These are the activations of a small neural network, seen along a few directions. Each row is one input.
In each table, some parts of the input vary, and every possible input appears once, in random order.
A made-up example of a description, with smaller parts first: one of 6 places along a line, together with either a single point or one of 9 places around a ring or (one of 3 separate values, together with one of 8 places around a ring).
Shared parts are said once, and a part with two or three values counts as separate values.
In the rows, zero is written as 128.

Other details of the inputs vary at random and push rows far along two fixed directions, the same in every table; ignore that.

A family of inputs:
row 1: [227 127 111 130  69  45 147  65  77 184  86 150  94  85]
row 2: [100  75  92 113 123 110 157 108  70 120 131  85 126  66]
row 3: [ 56 128 128 147 175 143 164 122 201  83 104  88 122 141]
row 4: [111 108 128 135 120 163 177 112  75 128 127  84  51  70]
row 5: [242 138 130 151  84  67 170  58  89 194  80 144  67  83]
row 6: [ 60 117 105 107 118 126 120 181 120 111 176 107 145 144]
row 7: [ 95 108 125 135 147 181 171 106  92 109 123  78  75  71]
row 8: [177 164 150 150 171 131  99 125 189 135  82 173 164 189]
row 9: [211 141 123 135 148 173 114 102  92 161  68 155 109 124]
row 10: [147 169 128 129 141 118  69 165 206 124 104 185 201 198]
row 11: [129 115 188 126  95 110 151  99 112 116 209 102 100  74]
row 12: [ 49 109 129 114 166 126 130 121 180  73 119 114 173 137]
row 13: [218 145 137 153  80  76 161  75  94 195 114 148  73 112]
row 14: [128  95 161 132 140 117 177  56 108 101 139  97 108  59]
row 15: [ 91 128 161 123 128 193 117 162 118 104 186 102 101 120]
row 16: [ 51  98 116 106 171 148 107 162 142  87 149 126 193 134]
row 17: [ 39 109  80 116 141 132 128 182 135 101 152 100 137 172]
row 18: [ 63 134 143 131 126 194 138 172 127 109 170  90  91 141]
row 19: [193 111  90 111 131 107 103 112  85 166  76 162 167 122]
row 20: [126 183 114 127 118 105  84 179 204 146 103 173 168 226]
row 21: [ 99  95 126 123 114  86 168  75 109 107 128  92 117  62]
row 22: [115 112 168 103  81  85 133 105 100 114 210 119 129  65]
row 23: [144 163 100 135 112  87 108 142 168 156  92 165 137 201]
row 24: [173 168 106 150 124 169 118 156 119 179  84 152  84 182]
row 25: [102  79  89 112 109  99 160 120  65 122 141  86 104  79]
row 26: [218 143 143 138 140 171 100 113  88 159  94 167 117 126]
row 27: [167 176 146 153 160 142  85 159 217 124 101 168 171 212]
row 28: [167 144 100 119 133 128  70 175 140 149 113 181 197 165]
row 29: [ 85 105 130  97 110 121 114 160  96 115 203 118 153  95]
row 30: [ 80 125 149 134 160 215 110 172 152  77 160 108 129 142]
row 31: [ 53 145 155 138 132 138 147 156 193 101 168 100 121 168]
row 32: [179 138 143 124 128  90  99 101 134 144 104 178 174 129]
Description of these inputs: one of 4 places along a line, together with one of 8 places around a ring.
Q: The inputs of row 10 and row 22 match in every part but the place on the ring of 8. If row 27 is changed in the same way as row 10 into row 22, which row does it become?
A: row 11
Q: A walk changes only the place on the line of 4. It starts at row 19 and steps to row 12. List the rest of the walk in order.
A: row 14, row 9
Q: Which other rows does row 7 become when the place on the line of 4 takes its other values? List them by row number.
A: row 2, row 3, row 21

A family of inputs:
row 33: [227 135 119 134  76  47 131  80  88 191  98 167 123 109]
row 34: [ 66  95 163 113 122 125 140 120 135  79 199  95 144  91]
row 35: [ 89 153 121 140 179 178 107 172 198  99  92 138 141 210]
row 36: [240 144 136 144 102 123 121  94  76 182  94 169  99 108]
row 37: [232 135 134 132 102  67 124  85  90 189 113 176 141 104]
row 38: [ 53 104 163 110 108 114 146 122 137  88 202  91 132  99]
row 39: [ 64  99 161 110 126 127 145 116 131  89 194 100 148  91]
row 40: [ 75 158 120 117 156 135  87 173 212  98 112 147 176 192]
row 41: [117  85 142 120 113 111 154 111  71 117 194  99 114  66]
row 42: [ 88 148 105 133 165 145  97 192 188 113 129 142 162 212]
row 43: [247 149 119 144  92 107 132  91  82 191  87 150  87  98]
row 44: [148 144 116 141 160 148 116 135 159 137  78 135 131 175]
row 45: [136 137  99 128 146 130 107 155 145 145 101 155 158 175]
row 46: [102  93 155 120  95  70 172  88  93 119 193  99 111  61]
row 47: [105  93 155 129 115 137 172  83  72 105 171  93  75  60]
row 48: [172 151 130 139 116 129 129 115 117 162  95 153  99 151]
row 49: [233 122 108 132  93  89 117 104  67 186 105 164 123 111]
row 50: [100  88 141 110 108  98 160  80  83 110 160 105 131  44]
row 51: [227 141 136 116  93  79 110  85  83 185 104 177 141  91]
row 52: [ 51  92 147 126 156 158 168 105 114  85 162  79 110  92]
row 53: [ 74 159 114 139 175 165 118 166 203 111  88 129 133 223]
row 54: [223 135 107 119  72  85 116 101  59 196  99 162 111 105]
row 55: [ 86 165 110 145 166 178 108 186 208 108  97 132 133 199]
row 56: [102 103 143 128  98 125 186  95  84 121 165  72  70  51]
row 57: [ 57  98 146 128 133 162 166 132 124  77 174  69  94  74]
row 58: [233 131 121 126  87  71 114  78  82 176  89 170 138  90]
row 59: [183 141 120 138 131 125 130 104 119 157  86 137 104 142]
row 60: [189 135 131 134 117  79 119 114 129 153 120 157 148 130]
row 61: [174 157 130 140 110 133 127 122 118 163 100 157  99 146]
row 62: [244 138 137 126  84 105  98 113  67 183 133 164 133 113]
row 63: [242 132 121 130  95  87 114 110  70 188 123 164 122 113]
row 64: [ 85 148 112 137 188 171 115 160 196 115  81 128 152 204]
row 65: [249 145 122 142  97 110 131  95  85 187  84 146  95  98]
row 66: [130 158 113 116 124 131  90 168 145 149 112 153 146 175]
row 67: [ 84 157 104 140 179 169 117 172 211 106  85 120 137 207]
row 68: [140 150 126 119 137 117  90 145 168 129 103 161 169 158]
row 69: [ 52  96 142 101 134 147 140 136 101  92 185  94 134  79]
row 70: [ 54 100 151 126 144 167 163 119 114  86 170  92 107  87]
row 71: [ 92 159 120 146 169 184 103 184 199 108  97 139 144 195]
row 72: [136 150 110 132 132 117 107 167 150 152 124 151 144 188]
row 73: [ 83 141 106 134 165 121 107 168 213  96  99 140 181 199]
row 74: [143 157 117 142 148 160 113 152 159 146  89 147 134 161]
row 75: [179 146 119 140 130 137 128 119 122 164  89 141 121 127]
row 76: [ 37  96 143 122 139 144 182 110 124  87 163  60  88  99]
row 77: [132 149 106 125 130 106 100 135 168 127  89 156 162 164]
row 78: [ 44  84 135 122 125 101 167 108 130  73 181  84 131  83]
row 79: [ 55  91 140 124 146 154 175 117 126  76 162  57  98  81]
row 80: [ 96 151 134 124 151 139  88 173 212 100 129 144 183 199]
row 81: [101  86 129 107 110 122 151 102  63 118 165 102 119  53]
row 82: [130 143  96 131 127 116 111 161 148 149 104 148 142 187]
row 83: [ 60  90 139 115 140 133 156 132 105  96 196  92 132  90]
row 84: [ 57  81 124 117 129 130 157 135 109  83 180  82 123  94]
row 85: [ 56  98 153 126 139 166 163 124 118  73 175  83  97  86]
row 86: [173 132 102 120 105 114 107 126  97 157 105 153 129 127]
row 87: [115  99 165 114  92 100 143  92  97 108 199 105 122  67]
row 88: [116  97 149 132 110 141 167 102  82 112 167  85  84  45]
row 89: [ 88 160 119 141 171 183 107 178 193 117  95 143 149 193]
row 90: [233 128 108 119  84  96 109 103  61 183  97 163 121  98]
row 91: [129 161 124 115 121 104  96 146 171 140 105 158 156 168]
row 92: [146 149 126 144 155 157 110 140 152 133  89 152 129 175]
row 93: [183 140 134 123 116 127 100 133 100 162 136 158 152 137]
row 94: [179 141 119 138 136 133 130 110 120 164  85 138 121 132]
row 95: [ 49  83 126 109 128 142 145 132 103  81 174  85 128  80]
row 96: [109  88 154 122 103  78 167  84  90 109 196 100 115  54]
row 97: [ 56  91 141 128 148 155 173 116 123  80 162  61 103  80]
row 98: [ 87 145 122 135 171 124 105 172 213 103 120 146 183 198]
row 99: [ 81 141  90 132 160 145 101 187 188 110 109 139 160 211]
row 100: [150 146 115 138 157 146 118 136 161 134  77 133 127 177]
row 101: [ 39 109 150 129 120 157 172 130 120  88 180  76  84  85]
row 102: [ 86 150 111 117 162 163  80 194 182 110 113 145 172 194]
row 103: [236 126 121 137  92  61 124  80  87 180  96 169 137 102]
row 104: [114  98 155 129 108 144 166 102  79 107 170  90  80  48]
row 105: [ 54 103 152 114 112 138 141 142 106  93 213  83 127 103]
row 106: [245 136 130 139 109 109 129  77  75 181  84 155  96 112]
row 107: [163 141 116 121  96  79 118 107 124 155  97 153 139 126]
row 108: [137 159 110 139 140 138 129 143 166 150  79 130 116 180]
row 109: [ 43  91 146 127 149 154 173 105 117  71 172  69  92  93]
row 110: [238 137 125 115  85 100 100 110  61 186 112 166 123  97]
row 111: [101 105 149 129  94 130 180 101  82 121 173  80  67  49]
row 112: [179 142 119 116 105 118  97 133  96 161 121 156 131 126]
row 113: [ 93 157 109 145 174 175 112 180 206 108  88 123 146 193]
row 114: [177 133 117 122 108  89 112 107 123 143  95 154 149 118]
row 115: [134 140 111 133 146 105 114 135 167 137  93 160 172 168]
row 116: [183 141 134 116 107  93 103 114 122 147 111 159 147 115]
row 117: [121  94 156 116 103 129 136 116  70 114 201 101 125  70]
row 118: [140 150 124 140 157 158 113 137 150 141  87 156 135 175]
row 119: [ 85 166 116 145 165 181 105 185 203 107 100 140 134 202]
row 120: [148 153 124 129 128 141  84 166 144 139 135 153 159 182]
row 121: [ 85 163 118 143 170 181 106 177 200 102 101 145 134 209]
row 122: [ 53  88 149 129 154 157 167 108 116  75 165  72 103  91]
Q: What do these inputs look like to the network?
A: one of 5 places along a line, together with either one of 8 places around a ring or (one of 2 separate values, together with one of 5 places around a ring)
Q: The inputs of row 60 and row 96 match in every part but the place on the line of 5. If row 35 is changed in the same way as row 60 into row 96, which row does it become?
A: row 47
Q: The inputs of row 88 and row 111 match in every part but the place on the line of 5. If row 36 is changed in the same way as row 88 into row 111, which row does it become?
A: row 61
Q: Which other rows does row 80 become when the place on the ring of 5 takes its other values? List them by row number.
A: row 60, row 73, row 114, row 116
Q: Which other rows does row 60 become when the choice among 2 separate values takes its other values? List them by row number.
A: row 63
Q: Which other rows does row 57 become when the place on the ring of 8 takes its other values? List them by row number.
A: row 35, row 65, row 79, row 85, row 100, row 104, row 106
Q: Which other rows does row 89 become when the place on the line of 5 takes its other values? List them by row number.
A: row 71, row 101, row 104, row 119

A family of inputs:
row 123: [ 98 107 140 122 123  99 153 105 130 106 151 106 130  92]
row 124: [101 123 136 138 135 128 157 108 141 110 126 105 105 120]
row 125: [177 155  96 124 126 121  76 163 138 163  86 178 168 181]
row 126: [ 55 101 147 134 143 170 174 122 118  85 166  71  83  88]
row 127: [ 46  87 124 121 137 139 169 120 116  84 158  74 112  85]
row 128: [ 75 139 138 127 151 139 113 156 186  97 140 131 161 171]
row 129: [172 100 127 117  92  87 138  90  64 148 145 127 124  68]
row 130: [ 69 134 119 130 164 134 130 145 191  97 107 120 150 166]
row 131: [171 106 133 120  96 103 136 103  59 154 155 129 115  81]
row 132: [203 123 142 135  98  96 146  72  80 161 117 140 102  82]
row 133: [189 155 121 131 118  81  97 127 154 164  96 177 166 169]
row 134: [192 177 123 146 138 134  99 142 172 162  70 170 137 189]
row 135: [ 71  87 136 114 123 100 163 103 111  92 170  89 129  69]
row 136: [ 77 133 135 126 146 173 115 169 151  98 154 116 132 150]
row 137: [183 150 133 136 123 102 106 118 149 150 104 164 148 155]
row 138: [200 131 145 128  96 125 124 105  71 165 140 144 103  93]
row 139: [188 171 122 141 136 139  88 156 156 165  94 175 143 195]
row 140: [ 61 104 146 134 139 135 171 108 139  86 159  85 107  98]
row 141: [ 65 109 160 121 128 146 148 125 129  87 185  91 117  94]
row 142: [ 57 135 123 119 153 134 105 173 192  90 138 130 174 174]
row 143: [199 141 140 133 105  86 115 104 119 163 120 162 139 131]
row 144: [108 115 149 137 126 141 168 100 116 113 144  94  87  87]
row 145: [100 117 115 131 137 148 148 130 118 117 119 102 100 123]
row 146: [ 69 126 123 132 153 129 144 134 176  97 120 110 136 145]
row 147: [115 149 101 129 161 129 102 155 187 125  78 151 166 193]
row 148: [103 106 146 114 111  97 140 107 114 111 170 114 138  87]
row 149: [177 157  92 134 141 128  94 148 151 161  58 169 151 188]
row 150: [178 110 136 109  77  71 126  95  67 156 162 143 133  71]
row 151: [236 119 160 131  71  86 147  56  47 176 143 138  88  47]
row 152: [177 113 163 127  86  97 152  78  71 148 166 121  98  63]
row 153: [108 137 110 126 152 149 104 166 158 118 116 137 152 174]
row 154: [ 74 129 124 134 162 182 137 152 152 102 121 103 114 147]
row 155: [ 64  91 123 122 129 131 170 112 106  96 150  78 102  83]
row 156: [ 59  92 125 116 134 128 154 128 121  88 162  87 129  92]
row 157: [206 140 133 140 116 104 132  88 107 167  91 156 112 120]
row 158: [179 124 129 129 107  90 139  86 103 152 110 140 121  98]
row 159: [ 49  90 128 125 141 158 169 127 108  86 161  72  99  88]
row 160: [ 71  88 131 121 135 153 166 116  89  98 158  79  97  75]
row 161: [ 67 117 117 117 143 127 120 158 156  99 149 116 162 151]
row 162: [203 128 145 133 100 120 131  96  76 161 135 139 100  90]
row 163: [198 165 111 143 134 144 100 144 138 172  74 166 129 172]
row 164: [188 160 122 144 138 155 111 135 132 161  80 157 110 164]
row 165: [184 133 138 143 107 120 154  86  97 157 107 124  80  98]
row 166: [ 98 101 125 124 125 107 161  98 112 110 140 100 116  85]
row 167: [189 134 126 136 117 143 131 109  83 162 105 137  95 110]
row 168: [103 113 141 113 107  96 129 126 122 115 174 124 147 103]
row 169: [197 137 129 128 105  76 115  99 122 160 107 160 145 121]
row 170: [ 62 133 109 119 157 169 100 191 162  97 138 125 158 177]
row 171: [ 77 133 136 126 146 140 113 159 172  97 147 129 158 158]
row 172: [ 67 120 119 113 140 125 112 159 157  96 148 124 166 145]
row 173: [ 99 109 120 126 126 109 159 104 120 114 127 101 112 100]
row 174: [108 152 130 127 140 158  96 178 164 121 140 143 146 179]
row 175: [ 46 125 119 113 155 130 111 166 184  86 142 122 177 165]
row 176: [214 124 156 123  68  91 130  86  56 172 160 145 103  65]
row 177: [219 164 120 147 128 143 110 123 121 179  68 166 106 156]
row 178: [ 93 140 104 129 162 131 116 150 184 113  88 135 157 177]
row 179: [ 54  97 129 104 121 126 130 148 118  90 190 101 147 104]
row 180: [216 152 135 129  94  89  97 119 114 177 119 180 144 141]
row 181: [ 77 101 154 128 128 120 164 103 128  90 171  92 117  84]
row 182: [106  99 126 122 129 146 151 117  87 114 144  99 103  89]
row 183: [ 84 142 130 137 162 172 124 164 175 102 124 118 128 168]
row 184: [182 175 102 149 150 160 101 155 159 168  55 165 123 199]
row 185: [171 143 107 121 119 112  94 143 123 159 102 164 158 156]
row 186: [166 166 105 142 141 112 111 134 177 155  56 162 140 190]
row 187: [115 157 116 134 156 161  95 178 175 127 111 146 153 200]
row 188: [192 170 111 140 140 146  85 156 152 166  78 173 144 192]
row 189: [112 111 115 123 134 131 141 120 113 122 118 113 123 111]
row 190: [180 160  98 137 142 137  94 157 149 164  70 168 146 189]
row 191: [179 117 142 139  99 128 167  78  61 154 129 109  59  66]
row 192: [198 111 148 122  80 117 140  84  31 166 159 126  91  49]
row 193: [237 120 154 136  77 100 157  52  41 179 125 133  70  46]
row 194: [ 47  86 140 109 127 100 152 120 126  82 190  90 148  89]
row 195: [181 167 104 148 141 152 111 142 146 167  59 155 111 182]
row 196: [186 175 119 148 146 144 104 139 172 162  57 167 128 190]
row 197: [ 67 146 135 128 155 168 107 177 188  93 140 124 150 176]
row 198: [ 68  97 149 112 113 147 143 136  91  95 207  89 114  77]
row 199: [ 49  85 138 110 129 105 153 114 126  77 182  87 144  82]
row 200: [103 141 112 118 139 147  92 182 152 123 136 144 160 177]
row 201: [ 73 132 114 119 154 161 106 177 157 105 135 126 155 171]
row 202: [ 56 135 122 124 158 183 107 186 164  92 147 116 147 167]
Q: The inputs of row 124 and row 155 match in every part but one. If row 181 is changed in the same way as row 124 into row 155, which row does it become?
A: row 156
Q: The inputs of row 154 and row 177 match in every part but one. If row 195 is changed in the same way as row 154 into row 177, which row does it become?
A: row 191
Q: What do these inputs look like to the network?
A: one of 8 places around a ring, together with one of 10 places along a line
Q: Which other rows does row 123 become when the place on the line of 10 takes its other values? List them by row number.
A: row 130, row 133, row 142, row 146, row 148, row 158, row 168, row 169, row 186
Q: Which other rows does row 199 become when the place on the line of 10 takes its other values? List them by row number.
A: row 135, row 147, row 150, row 166, row 172, row 173, row 175, row 178, row 194
